Each row below holds a small network's activations on one input, seen along a few directions.
In each table, some parts of the input vary, and every possible input appears once, in random order.
A made-up example of a description, with smaller parts first: one of 3 separate values, together with either a single point or one of 9 places around a ring or (one of 6 places along a line, together with one of 8 places around a ring).
Shared parts are said once, and a part with two or three values counts as separate values.
In the rows, 128 means zero.

Other details of the inputs shift rows strongly along three fixed directions, in all tables alike. That doesn't count.

Table:
x1: [161 110 143 120  83 136 127 110 134 109 135 148 112 147]
x2: [131 130 132 132 168 143 116 107 138 128 150 104 106 131]
x3: [119 134 113 134  88  99 118 135  96 113 103 141 173 118]
x4: [ 96 142 116 131 163 118 139 145 108 148 114 121 146  98]
x5: [153 126 127 132  97 113 122 125 151 122 122 131 127 166]
x6: [155 126 131 135 104 118 127 110 151 127 110 128 134 164]
x7: [121 133 110 110  79 115 163 149 108 126 102 174 151  84]
x8: [113 125 133 133 144 155 107 103 153 128 155  99 114 153]
x9: [110 134 110 116 142 138 143 136  94 134 139 126 129  77]
x10: [ 92 135 126 132 160 109 133 149 110 145 122 125 147  93]
x11: [171 103 136  86  67 164 173 137 142 133 135 175  85 100]
x12: [123 131 110 112  82 127 156 152 103 121  97 170 157  85]
x13: [151 119 141 139 101 111 116 115 154 124 111 130 134 161]
x14: [123 119 149 133 165 130 123 129 142 140 148 112 102 142]
x15: [131 125 113 102  64 130 173 150 108 127 101 184 138  77]
x16: [151 125 132 133 105 117 130 110 144 120 115 133 132 170]
x17: [139 119 144 119 155 158 147 122 134 136 157 125  89 132]
x18: [ 99 143 114 132 157 112 143 147 109 150 122 112 147  97]
x19: [137 118 134 110 150 171 146 117 126 135 156 126  83  94]
x20: [168 105 134  87  62 171 170 127 124 115 152 180  79  99]
x21: [127 131 132 128 160 144 113 131 132 129 157 109  97 140]
x22: [126 136 137 149 183 127 100 117 147 133 126  92 132 174]
x23: [158 124 126 129  99 119 127 117 139 129 124 128 131 168]
x24: [138 113 146 120 149 154 124 112 138 127 161 122  87 112]
x25: [ 94 134 121 133 156 117 126 156  94 139 132 121 148 101]
x26: [150 133 125 148 112  99 100 109 144 118 109 115 152 205]
x27: [104 131 110 104 134 137 165 173  95 155 142 141 118  60]
x28: [149 120 141 137  98 120 113 106 139 106 123 133 129 158]
x29: [153 129 131 134 102 125 122 101 137 108 120 130 132 164]
x30: [ 88 143 124 152 169  93 108 144 118 140 104 107 165 122]
x31: [ 95 145 113 133 154 110 137 158 116 145 124 116 142  95]
x32: [147 128 139 155 110  88  96 107 162 118 105 116 155 189]
x33: [128 130 137 129 166 147 111 127 144 129 143 108 102 136]
x34: [161 116 131 115  84 133 136 127 142 121 131 152 108 158]
x35: [ 93 145 116 136 161 123 132 154 111 135 118 125 145  96]
x36: [155 128 131 134 105 112 127 108 152 126 114 129 137 165]
x37: [ 68 138 115 127 147 130 137 145 117 152 128 116 156 107]
x38: [123  96 146  78 116 212 188 133 130 151 186 160  61  82]
x39: [ 98 143 111 130 159 122 135 150  92 142 129 118 150 106]
x40: [162 116 132 118  84 141 135 126 138 113 135 154 111 157]
x41: [ 95 142 116 127 160 118 130 159 115 145 113 122 144  98]
x42: [152 128 133 137 109 121 125 106 143 114 116 137 140 169]
x43: [161 115 127 110  89 152 140 108 130 115 124 148 116 119]
x44: [133 127 135 129 164 133 129 127 141 148 150 103 105 145]
x45: [151 128 124 136  96 125 112 107 145 100 124 130 125 154]
x46: [125 132 137 134 166 145 113 123 145 127 144 110  99 135]
x47: [117 110 115  76  38 175 195 136  95 129 134 193 126  49]
x48: [130 130 105 105  73 130 159 139  82 122 114 164 150  84]
x49: [ 96 135 114 133 151 118 114 144  93 132 134 112 145  88]
x50: [ 91 146 117 155 165 101  94 130 113 125 110  99 164 108]
x51: [132 128 138 127 169 149 117 117 137 134 141 105 108 139]
x52: [ 96 152 101 149 164 104 100 131 100 128 120  92 167 123]
x53: [ 98 140 116 125 163 121 137 148 108 150 112 119 149  99]
x54: [139 120 132 117 146 159 126 123 136 125 165 120  80 119]
x55: [149 130 130 135  98 124 117 111 144 103 122 134 125 160]
x56: [124 120 150 136 167 138 122 127 137 132 151 113 105 140]
x57: [125 118 147 130 164 131 120 132 138 141 151 112 102 144]
x58: [143 129 141 158 115  96  93 104 153 105 106 123 158 193]
x59: [153 128 125 135 102 127 102 109 149 103 113 127 133 155]
x60: [117 140 111 153  96  70 104 138 115 123  88 122 194 150]
x61: [126 121 142 136 162 138 109 115 136 125 153 103 102 128]
x62: [116 145 109 139  98  97 129 138 116 112  92 150 178 124]
x63: [128 131 132 135 164 146 109 118 145 124 146 106  98 129]
x64: [154 125 130 133 105 124 126 111 135 114 122 135 135 172]
x65: [152 129 131 137 105 127 117 100 141 111 112 130 135 163]
x66: [114 150 104 153 103  81 108 138 116 107  87 131 193 154]
x67: [126 133 137 132 166 141 115 121 145 126 150 112 101 136]
x68: [129 130 137 130 164 132 126 132 155 143 147 111 100 137]
x69: [126 119 147 134 166 137 118 130 134 133 154 113 106 143]
x70: [104 121 127 106 140 137 159 164 102 157 128 139 127  53]
x71: [162 126 122 138  88 121  98 106 145  98 125 127 128 177]
x72: [119 132 118 137  89  89 134 140 114 126  95 141 173 116]
x73: [124 139 108 131  97  99 135 137 115 132  84 136 180 120]
x74: [108 132 117 113 145 129 156 149  99 149 133 134 129  89]
x75: [125 128 135 128 165 134 123 137 144 139 150 113  99 146]
x76: [131 109 152 113 151 164 149 135 129 140 156 139  84 100]
x77: [140 122 142 116 154 159 138 112 136 133 157 124  88 124]
x78: [131 122 119 119  74 105 148 143 109 129 108 156 155 103]
x79: [125 124 148 133 166 137 112 116 139 129 150 111 105 132]
x80: [129 120 139 133 161 138 106 117 133 126 157 103 102 130]
x81: [128 132 132 133 165 142 110 116 146 123 151 108 100 129]
x82: [122 132 113 134  91 104 113 127 108 111  92 139 175 105]
x83: [125 123 148 135 165 141 110 118 139 130 145 109 103 132]
x84: [120 142 109 132  99  94 138 130 112 125  89 146 177 124]
x85: [106 124 131 117 147 138 144 153 104 141 127 138 133  79]
x86: [ 92 154 111 153 166  94 110 149 129 141 104 101 162 123]
x87: [141 120 136 119 150 159 135 110 133 128 160 116  86 120]
x88: [159 118 136 122  87 139 141 120 145 109 130 155 111 152]
x89: [146  98 135  87  49 175 180 121 145 138 147 171  98 113]
x90: [149 116 143 134 106 114 112 118 149 121 107 134 138 167]
x91: [155 127 129 131 101 125 119 104 133 110 124 130 132 165]
x92: [ 94 134 121 130 155 110 127 157  98 146 128 120 146 102]
x93: [128 121 149 130 166 144 108 122 139 132 144 108 105 133]
x94: [ 92 153 114 153 173 105 115 136 112 135 104 105 170 127]
x95: [147 126 128 131  96 115 129 123 147 116 116 143 129 160]
Each input here is: one of 5 places along a line, together with either a single point or (one of 3 separate values, together with one of 6 places along a line).
Question: Changing only the place on the line of 5 turns x87 into x18. The same change can be made to x80. Which row results?
Answer: x78
Question: A walk changes only the place on the line of 6. It starts at x90 and steps to x30. List the rest of the walk in order.
Answer: x10, x14, x57, x92
Question: Change only the choice among 3 separate values in x7. List by row number the other rows that result.
Answer: x10, x84
Question: Change only the place on the line of 5 in x67. List by row number the other rows that result.
Answer: x7, x62, x68, x81
Question: A walk changes only the place on the line of 5. It starts at x49 and steps to x3. List the rest of the walk in order.
Answer: x25, x92, x60
Question: Change only the choice among 3 separate values in x22. List by row number the other rows that result.
Answer: x12, x85
Question: Change only the place on the line of 6 in x94. List by row number the other rows that result.
Answer: x17, x22, x39, x42, x64

Table:
x96: [145 115 125 130  78  83 126 165 132 126  91 165 152 137]
x97: [152 119 125 116  55 117 139 138  98  95 118 169 122  67]
x98: [ 72 166 117 189 201  70  83 130 140 141  73  61 220 155]
x99: [126 145 121 159  92  87  80  91 148 106  52 116 202 177]
x100: [170 103 176 123 101 180 130  94 162  83 145 172  81 175]
x101: [164 101 138 121  70 172 120  85 162  97 168 132  78 174]
x102: [136 137 124 123 184 169 124 124 130 122 182  94  58 118]
x103: [ 99 150  90 102 166 141 151 155  68 134 147 131 133  40]
x104: [ 95 124 126 110 162 126 139 168  65 151 127 135 127  32]
x105: [118 118 158 116 195 154 153 117 167 162 155 110  73 121]
x106: [169  95 151 105  77 176 125  86 151 118 154 134  85 186]
x107: [ 60 139 112 102 144 140 169 194  97 174 148 133 137  65]
x108: [173 104 161 117  96 150 131 112 211 132 123 142  89 191]
x109: [ 87 143 126 151 186  65 121 160  97 150 112 109 159 102]
x110: [ 92 153  94 118 173 129 134 153  69 143 119 112 146  78]
x111: [123 123 103 121  63 124 123 108 110 103 124 150 172 128]
x112: [132 114 118 110  52 142 176 135 103 133 125 165 155 108]
x113: [160 137 103 127  79 115 156 134 106 118 100 152 162 136]
x114: [148 103 167 131 194 147 133 143 134 153 171 105  72 118]
x115: [141 120 158 138 202 129  83 118 141 125 172  90  86 134]
x116: [107 120 150 116 179 157 151 125 141 166 188 107  75 143]
x117: [120 159 108 192  93  68  55  85 165  81  58 100 210 190]
x118: [147 133 100 104  67 123 168 164 118 132 107 176 137 121]
x119: [151 134 103 101  71 118 186 137  99 130 111 180 131 110]
x120: [114 145 143 177 221 119  45  81 187 125 133  56 137 194]
Question: What do these inputs look like to the network?
Answer: either a single point or (one of 4 separate values, together with one of 6 places along a line)
Question: Change only the choice among 4 separate values in x119. List by row number the other rows that result.
Answer: x105, x109, x116

Table:
x121: [164 133 116 108 129 136 114 128 112 107 137 141  93 102]
x122: [136 107 148 102 172 190 152 103 104 155 170 101  78  79]
x123: [ 74 133 106 129 141  97 162 161  69 167 107 128 210  84]
x124: [ 81 152 125 167 209 101  47 116 153 119 102  76 154 132]
x125: [110 115 152 135 193 132 129 133 185 166 156  98  76 113]
x126: [145 105 155  98 131 155 147 140 172 151 128 160  75 103]
x127: [108 173  26 121  56 153 156 106 129  96  82 147 184 128]
x128: [170 108 135 119  48 105 126 131 143 104 139 153 112 224]
x129: [202 111 154 146  78  96 132  66 179 121 101 133 133 224]
x130: [149 129 128 140  76  86 136 112 119 141  67 124 195 165]
x131: [ 93 150 116 171 135  78  77 106 150 106  96  96 178 118]
x132: [162 109 153 118  55 170 142 116 148  77 111 196 102 101]
x133: [149 124 117 102 124 120 180 163 113 152 152 151  80  66]
x134: [143 109 154  85 199 196 155 103 111 147 171 126  55  69]
x135: [155 138 143 154 194 113  85 140 162 156 155  58  88 200]
x136: [152  88 151  95  34 148 163 140 162 132 136 178 118 126]
x137: [ 91 121 129 124  35  92 137 151 128 119  92 171 184 147]
x138: [ 93 150 109 120 162  90 156 153  77 163  72 142 192  70]
x139: [197 117 154 155  87 131 101  56 155  65  93 150 146 223]
x140: [151 140 129 162 200 109  70  98 157 109 168  61  83 172]
x141: [154 147 155 161 217 116  92 150 165 123 146  94  87 204]
x142: [107 116 138 157 143 137  97  84 109 118 146 107 144 190]
x143: [136 156 105 121 135  83 127 169 107 139  97 145 147 111]
x144: [159  88 142  98  18 174 140 108 147 103 149 183 114 106]
x145: [ 89 149  91 124 132  81 140 196  77 151 128 126 182  90]
x146: [ 63 107 146 118 163 179 121 139 120 139 189 122  82  85]
x147: [182 102 142 131  55 143 115  64 137 100 134 144 152 194]
x148: [ 58 154  82 129 125  96 120 170  43 113 136 129 173  79]
x149: [105 113 136 101 114 144 164 167 132 170 125 137 115  56]
x150: [127 106 138 119 102 157 117 114 145 123 133 118 107  92]
x151: [138 130 153 145 204 142 112  74 141 135 161  76  96 140]
x152: [108 160  68  77 117 203 221 152 143 161 141 150  93  91]
x153: [101 157 127 170 183  81 123 139 107 133  69 124 204 153]
x154: [116 154  98 172 129  69  54 128 111  92 120  80 194 184]
x155: [187 126 130 110  66 152 148 135 105  72 126 191  99 105]
x156: [102 100 162  96 172 174 181 139 106 173 185 129  78 129]
x157: [ 65 156 125 145 150 100 143 192 110 136  75 156 181  61]
x158: [146 131 128 141 185 140  83 121 132 126 170  62  79 147]
Question: What do these inputs look like to the network?
Answer: one of 2 separate values, together with either a single point or (one of 3 separate values, together with one of 6 places along a line)
Question: Changing only the choice among 2 separate values turns x151 into x129. The same change can be made to x146. Which row results?
Answer: x137
